These are the activations of a small neural network, seen along a few directions. Each row is one input.
In each table, some parts of the input vary, and every possible input appears once, in random order.
Descriptions start from the smaller parts, as in this example, which fits no table here: one of 3 separate values, together with either a single point or one of 11 places along a line or (one of 6 places along a line, together with one of 8 places around a ring).
Shared parts are said once, and a part with two or three values counts as separate values.
In the rows, 128 means zero.

Other details of the inputs shift rows strongly along two fixed directions, in all tables alike. That doesn't count.

Rows:
row 1: [126 121 118 121 137 122 132 131 119 124 139 119]
row 2: [131 135 144 127 117 131 133 117 113 133 126 123]
row 3: [126 112 132 131 119 123 130 128 126 128 139 124]
row 4: [177  47  36  33 116 116 106 126 119 252  80  84]
row 5: [141 128 129 128 138 131 137 132 132 122 125 120]
row 6: [122 123 130 125 131 123 130 127 121 120 138 119]
row 7: [124 127 150 128 127 126 132 125 119 122 144 115]
row 8: [128 127 128 131 139 125 132 136 116 119 144 119]
row 9: [127 109 118 129 126 118 129 131 130 133 136 129]
row 10: [ 66 153 118 106 148 119  43 112 129 106  82 135]
row 11: [127 139 133 146 133 128 144 135 148 122 134 133]
row 12: [ 78 171 106 116 149 117  54 113 124 109  71 151]
row 13: [132 129 132 143 122 125 142 122 151 125 133 132]
row 14: [137 131 131 129 136 129 145 126 137 120 128 125]
row 15: [ 72 165 105 118 153 114  54 114 160 117  72 154]
row 16: [131 131 122 138 129 125 142 139 123 141 130 135]
row 17: [128 134 127 142 124 122 149 136 127 132 133 139]
row 18: [127 132 129 139 115 120 140 130 128 131 127 138]
row 19: [129 150 141 130 114 153 129 131 118 119 152 154]
row 20: [124 115 120 133 135 119 138 136 129 130 142 133]
row 21: [133 127 143 140 107 125 148 127 123 131 132 133]
row 22: [122 123 125 139 135 127 127 140 124 129 142 124]
row 23: [137 132 141 106 118 153 127 141 140 117 141 147]
row 24: [145 139 132 143 126 133 132 130 108 124 134 121]
row 25: [134 128 131 131 134 127 128 137 114 123 145 109]
row 26: [144 125 139 105 125 138 116 142 125 131 158 147]
row 27: [130 137 134 133 120 128 140 123 116 125 128 129]
row 28: [134 128 127 138 129 132 138 137 142 129 128 123]
row 29: [137 120 147 122 130 138 135 113 132 125 119 122]
row 30: [133 129 139 132 130 133 142 120 137 117 127 125]
row 31: [131 123 136 140 118 130 139 117 149 123 129 130]
row 32: [121 114 132 137 120 123 133 128 129 121 141 129]
row 33: [144 125 130 125 133 136 132 134 129 125 123 111]
row 34: [136 128 119 135 126 128 134 139 119 144 126 127]
row 35: [121 120 123 139 138 124 132 139 127 129 142 132]
row 36: [132 119 138 134 119 132 134 115 145 126 122 130]
row 37: [140 137 128 140 130 129 139 131 111 124 133 126]
row 38: [133 124 145 129 128 138 140 115 136 118 124 123]
row 39: [130 135 137 128 117 131 136 118 115 129 125 124]
Description of these inputs: one of 3 separate values, together with either a single point or (one of 2 separate values, together with one of 6 places along a line).
The inputs of row 14 and row 1 match in every part but the choice among 3 separate values. If row 5 is changed in the same way as row 14 into row 1, which row does it become?
Answer: row 8
Start at row 2 and move only the place on the line of 6, one step at a time. The first step leads to row 39. Which rows follow, in order?
Answer: row 27, row 12, row 37, row 24
Change only the choice among 2 separate values in row 17. List by row number the other rows that result.
Answer: row 12
Change only the choice among 3 separate values in row 23. List by row number the other rows that result.
Answer: row 19, row 26
